Each row below holds a small network's activations on one record, seen along a few directions.
Each row is followed by the record's values for the fields ZEZU, KIMUZ, TISE, LAR.
Not every record has every field; a missing one is written missing.
Other fields move the rows too, some of them a lot.
(in the rows, 500 means zero)
Strong random noise was added to every row along 20 fixed directions; ignore it. To show where, here is one row again and again, with new noise each time:
[547 541 525 438 697 362 692 574 585 604 479 517 658 391 412 334 341 265
 415 500 493 363 530 475 541 164 288 530 669 538 704 355 518]
[397 450 299 651 601 577 498 489 459 519 488 636 513 438 539 501 571 359
 498 442 608 476 297 653 597 587 532 369 617 707 425 619 646]
[400 532 417 356 470 370 367 504 532 746 565 482 511 297 487 340 363 443
 607 763 532 678 537 543 471 411 651 530 557 652 424 593 681]
[454 477 463 530 253 413 534 468 646 690 394 430 369 555 488 585 643 519
 398 563 599 436 474 296 752 413 463 459 406 543 412 610 460]
[618 580 561 642 612 483 553 646 497 467 190 435 509 436 551 434 534 456
 628 564 516 415 532 585 526 467 523 645 510 495 503 676 326]
[475 542 438 578 669 405 450 674 313 376 283 454 530 335 600 461 483 543
 632 573 550 481 531 379 598 463 335 465 230 590 384 511 427]
[396 413 570 664 570 546 515 547 513 472 589 635 496 403 578 548 492 499
 394 599 579 406 355 446 498 634 555 542 581 388 506 429 521]
[763 340 447 321 587 468 364 471 466 426 525 571 463 489 423 441 596 424
 602 546 513 503 563 656 504 262 535 591 489 499 342 524 569]
[281 525 498 309 476 501 517 467 426 431 632 419 467 410 509 546 673 427
 403 555 411 488 472 652 484 441 548 547 428 458 410 447 659]
[430 640 598 441 470 495 571 507 439 517 450 338 540 517 521 501 535 555
 475 464 451 466 463 583 434 553 561 543 459 452 540 593 410]
[606 505 424 356 441 602 491 415 412 462 569 508 624 556 440 518 461 492
 552 515 508 592 443 428 332 465 603 443 408 465 448 462 394]
[629 683 598 357 543 377 254 563 547 588 559 676 453 731 457 381 500 781
 475 491 503 254 713 551 559 445 710 473 582 513 407 587 416]
[470 352 326 381 540 441 282 451 517 693 745 628 463 534 473 491 505 449
 569 400 491 387 571 509 725 591 491 435 602 746 456 439 606]
[445 519 552 472 336 350 329 691 597 457 449 537 453 599 515 412 546 661
 399 585 460 455 572 345 429 675 728 671 650 606 584 430 408]
[304 434 525 323 688 317 595 655 483 412 503 428 525 437 517 338 351 486
 313 384 458 523 473 696 579 376 436 568 450 442 380 263 586]
[541 611 485 514 678 567 376 366 295 577 565 474 415 414 576 638 392 568
 659 424 530 465 639 593 508 457 347 583 337 451 446 713 529]
[511 498 647 508 679 594 659 400 494 401 575 655 459 429 500 476 615 636
 571 350 472 533 602 571 468 471 464 567 630 322 526 597 467]
[334 480 554 308 312 323 426 414 527 769 682 317 459 453 482 447 604 591
 601 514 375 342 537 509 794 683 577 446 523 555 458 415 598]
[557 554 528 652 529 437 295 427 470 432 521 526 513 254 447 641 523 530
 476 772 667 331 485 337 461 569 617 377 431 450 516 503 527]
[608 495 527 521 345 464 530 440 531 476 428 461 563 541 499 482 490 543
 567 510 477 519 465 369 402 517 536 574 575 508 586 468 412]
[470 607 432 476 526 366 556 408 383 659 535 391 569 180 319 408 376 546
 417 477 735 512 434 492 500 603 640 282 543 610 597 601 541]
[380 496 632 278 644 543 383 478 650 543 600 390 512 603 426 487 415 626
 499 473 395 760 519 665 422 546 672 459 446 277 387 587 461]

[533 375 574 491 601 447 457 200 851 441 729 659 558 659 434 580 419 413
 340 431 436 420 450 669 524 218 377 325 715 351 474 268 786] => ZEZU=pitef KIMUZ=fedu TISE=missing LAR=missing
[389 662 333 578 368 543 529 295 391 553 589 510 652 431 565 632 388 354
 423 577 633 478 308 553 341 460 540 262 412 696 467 524 618] => ZEZU=mol KIMUZ=missing TISE=zul LAR=nogu
[624 450 633 342 604 512 477 682 236 560 737 521 442 360 293 425 598 582
 333 554 597 215 477 396 590 647 615 546 517 275 618 396 470] => ZEZU=mol KIMUZ=missing TISE=zul LAR=dep
[442 538 441 497 576 440 474 466 555 396 469 425 617 352 426 539 506 343
 391 521 545 517 507 604 378 545 621 360 541 645 570 464 476] => ZEZU=pitef KIMUZ=fedu TISE=missing LAR=missing
[556 264 613 362 488 501 385 478 560 520 695 555 559 465 617 606 725 387
 621 793 410 423 544 413 528 378 448 530 330 510 363 410 432] => ZEZU=pitef KIMUZ=fedu TISE=rimi LAR=nogu
[610 275 573 543 556 417 197 681 645 519 538 584 463 656 523 433 494 511
 497 580 473 563 407 449 473 615 514 583 676 607 588 531 562] => ZEZU=mol KIMUZ=disa TISE=zul LAR=nogu
[558 499 559 656 491 422 620 417 544 437 420 474 619 467 541 553 456 473
 427 373 590 531 459 424 345 512 366 438 562 673 724 556 376] => ZEZU=mol KIMUZ=missing TISE=missing LAR=missing
[471 382 403 257 499 540 294 483 446 421 712 669 328 484 472 587 515 513
 328 602 556 687 659 471 339 326 595 690 394 462 329 488 595] => ZEZU=mol KIMUZ=fedu TISE=rimi LAR=dep
[584 366 560 407 639 496 708 667 442 513 452 493 653 346 439 258 599 351
 630 608 511 497 346 623 576 435 559 426 513 464 433 457 459] => ZEZU=pitef KIMUZ=missing TISE=rimi LAR=nogu
[561 418 710 504 659 532 608 498 541 406 503 543 561 595 675 506 439 578
 597 367 422 600 594 619 338 437 378 628 435 446 505 561 285] => ZEZU=pitef KIMUZ=missing TISE=rimi LAR=dep
[343 510 492 484 601 458 482 604 462 574 476 400 456 353 523 455 392 454
 558 553 447 582 567 467 594 524 389 558 421 468 495 452 557] => ZEZU=mol KIMUZ=fedu TISE=zul LAR=dep
[493 563 545 461 602 481 417 390 387 395 617 493 555 315 504 584 463 524
 583 540 485 489 616 475 345 526 479 499 449 490 588 482 510] => ZEZU=pitef KIMUZ=fedu TISE=rimi LAR=nogu
[461 509 411 576 424 530 367 422 569 601 477 470 440 483 560 598 436 557
 684 569 470 572 613 418 555 601 533 517 435 555 438 565 484] => ZEZU=pitef KIMUZ=fedu TISE=rimi LAR=dep
[450 653 424 692 451 566 615 383 504 475 333 570 392 383 503 482 474 587
 613 417 566 563 576 633 525 610 674 551 636 462 435 660 537] => ZEZU=mol KIMUZ=missing TISE=missing LAR=missing
[365 389 402 415 320 552 684 390 468 600 619 602 374 406 547 533 727 412
 421 514 560 686 474 406 522 304 338 532 508 637 476 635 682] => ZEZU=pitef KIMUZ=fedu TISE=rimi LAR=dep
[484 421 653 572 496 498 567 490 530 617 600 594 398 598 612 524 609 606
 407 440 546 403 465 493 613 498 388 529 536 464 494 621 485] => ZEZU=mol KIMUZ=missing TISE=zul LAR=dep
[593 465 558 562 453 301 483 542 545 630 490 468 516 578 614 458 186 579
 364 430 576 433 537 408 449 415 321 651 531 617 636 433 442] => ZEZU=mol KIMUZ=fedu TISE=missing LAR=missing
[503 516 494 360 430 482 489 499 544 763 576 374 546 596 461 531 503 331
 419 533 513 427 424 527 530 425 494 466 481 628 553 613 456] => ZEZU=pitef KIMUZ=fedu TISE=rimi LAR=nogu
[608 544 491 416 573 465 521 667 397 504 348 502 441 576 396 246 493 643
 523 490 512 501 437 567 662 409 533 473 525 349 343 521 593] => ZEZU=pitef KIMUZ=fedu TISE=rimi LAR=nogu
[640 426 439 399 616 517 355 530 534 428 470 468 497 579 335 544 477 560
 497 464 535 607 557 333 549 440 434 359 332 392 451 466 414] => ZEZU=pitef KIMUZ=fedu TISE=rimi LAR=nogu
[544 472 455 466 425 381 533 416 452 442 446 428 351 457 507 535 635 441
 387 377 521 523 567 620 494 295 315 645 554 624 561 605 677] => ZEZU=mol KIMUZ=fedu TISE=rimi LAR=dep
[551 598 535 548 504 467 467 469 568 464 416 540 572 523 443 420 404 546
 609 567 468 629 484 355 415 428 459 405 589 434 578 479 567] => ZEZU=mol KIMUZ=disa TISE=rimi LAR=nogu
[555 264 551 299 603 434 398 725 682 484 454 463 513 610 424 351 619 483
 578 570 352 677 518 465 560 430 511 563 524 510 478 474 452] => ZEZU=pitef KIMUZ=fedu TISE=rimi LAR=dep
[522 597 246 375 423 633 583 703 366 562 373 455 472 655 415 350 460 350
 429 405 492 626 417 657 418 431 591 612 532 624 496 602 541] => ZEZU=mol KIMUZ=disa TISE=rimi LAR=dep
[532 366 440 400 596 412 445 599 460 231 412 372 621 636 445 481 458 488
 457 290 406 520 425 493 510 551 405 423 371 532 497 214 416] => ZEZU=pitef KIMUZ=missing TISE=rimi LAR=dep
[602 388 506 558 492 399 638 640 648 638 400 492 506 405 369 306 417 465
 457 579 565 489 467 371 643 462 516 514 673 457 596 403 485] => ZEZU=mol KIMUZ=fedu TISE=rimi LAR=dep
[414 564 509 625 492 519 563 290 370 562 579 444 454 293 555 640 629 387
 489 611 557 324 335 626 603 406 367 385 456 452 462 593 807] => ZEZU=mol KIMUZ=fedu TISE=rimi LAR=dep
[535 404 593 441 675 562 424 539 581 627 573 527 487 627 580 496 594 405
 563 502 451 537 472 765 528 402 422 497 525 562 439 748 532] => ZEZU=pitef KIMUZ=disa TISE=zul LAR=nogu

Which values does each new row have?
[487 455 509 439 505 661 480 374 577 519 615 603 448 600 505 549 556 543
 601 390 413 713 596 527 384 547 529 583 639 497 536 663 477] => ZEZU=pitef KIMUZ=fedu TISE=zul LAR=nogu
[546 468 523 503 676 625 316 657 424 442 564 637 510 654 520 514 465 558
 455 550 549 509 402 486 419 563 553 480 414 405 429 551 453] => ZEZU=pitef KIMUZ=missing TISE=rimi LAR=nogu
[522 437 463 499 538 404 640 468 594 399 433 535 483 473 480 444 403 370
 381 361 510 498 540 685 482 306 449 645 642 506 523 371 592] => ZEZU=pitef KIMUZ=missing TISE=missing LAR=missing
[662 668 394 533 476 517 346 368 387 631 514 444 508 443 419 537 276 418
 543 608 565 383 516 547 431 421 539 524 552 471 553 551 648] => ZEZU=pitef KIMUZ=fedu TISE=missing LAR=missing
[505 637 517 512 430 413 554 473 472 524 373 336 493 407 346 417 629 530
 527 468 499 264 437 664 711 614 672 358 579 424 483 490 586] => ZEZU=pitef KIMUZ=fedu TISE=rimi LAR=nogu
[651 515 481 436 427 573 757 514 182 663 562 594 532 459 516 432 661 525
 481 481 719 448 367 338 499 331 346 407 350 617 503 745 403] => ZEZU=pitef KIMUZ=missing TISE=rimi LAR=nogu
[513 412 461 555 701 601 543 396 611 569 504 406 630 405 391 571 286 429
 687 446 508 715 500 340 558 549 346 258 354 374 539 456 364] => ZEZU=pitef KIMUZ=missing TISE=rimi LAR=dep
[282 413 384 503 522 661 652 586 465 524 599 684 528 498 577 396 337 521
 500 431 489 656 399 487 498 706 651 551 585 452 391 333 469] => ZEZU=pitef KIMUZ=fedu TISE=rimi LAR=dep
[461 470 651 386 565 378 465 589 581 527 517 413 574 640 560 432 424 502
 466 551 394 392 434 625 599 380 449 472 393 387 383 350 530] => ZEZU=pitef KIMUZ=missing TISE=missing LAR=missing
[670 579 499 463 551 531 528 569 489 439 402 551 613 508 324 384 499 531
 475 623 605 449 412 473 486 413 718 274 444 369 394 484 398] => ZEZU=mol KIMUZ=missing TISE=zul LAR=dep
[607 468 544 502 476 422 545 493 643 383 330 346 559 505 342 491 546 372
 444 511 475 468 416 541 529 418 536 454 549 391 560 398 505] => ZEZU=mol KIMUZ=missing TISE=missing LAR=missing
[361 475 359 632 712 542 360 670 537 450 375 457 463 453 426 479 366 523
 527 361 530 672 490 553 575 814 586 442 548 566 526 562 476] => ZEZU=mol KIMUZ=missing TISE=zul LAR=nogu
[599 549 733 398 368 388 638 377 414 560 578 430 490 546 503 450 516 724
 399 440 545 456 465 442 460 367 405 462 463 343 527 529 520] => ZEZU=pitef KIMUZ=fedu TISE=missing LAR=missing
[430 681 468 294 533 563 584 587 443 707 475 221 512 572 297 540 431 481
 366 341 509 522 555 438 588 529 494 405 302 422 607 618 297] => ZEZU=mol KIMUZ=missing TISE=missing LAR=missing
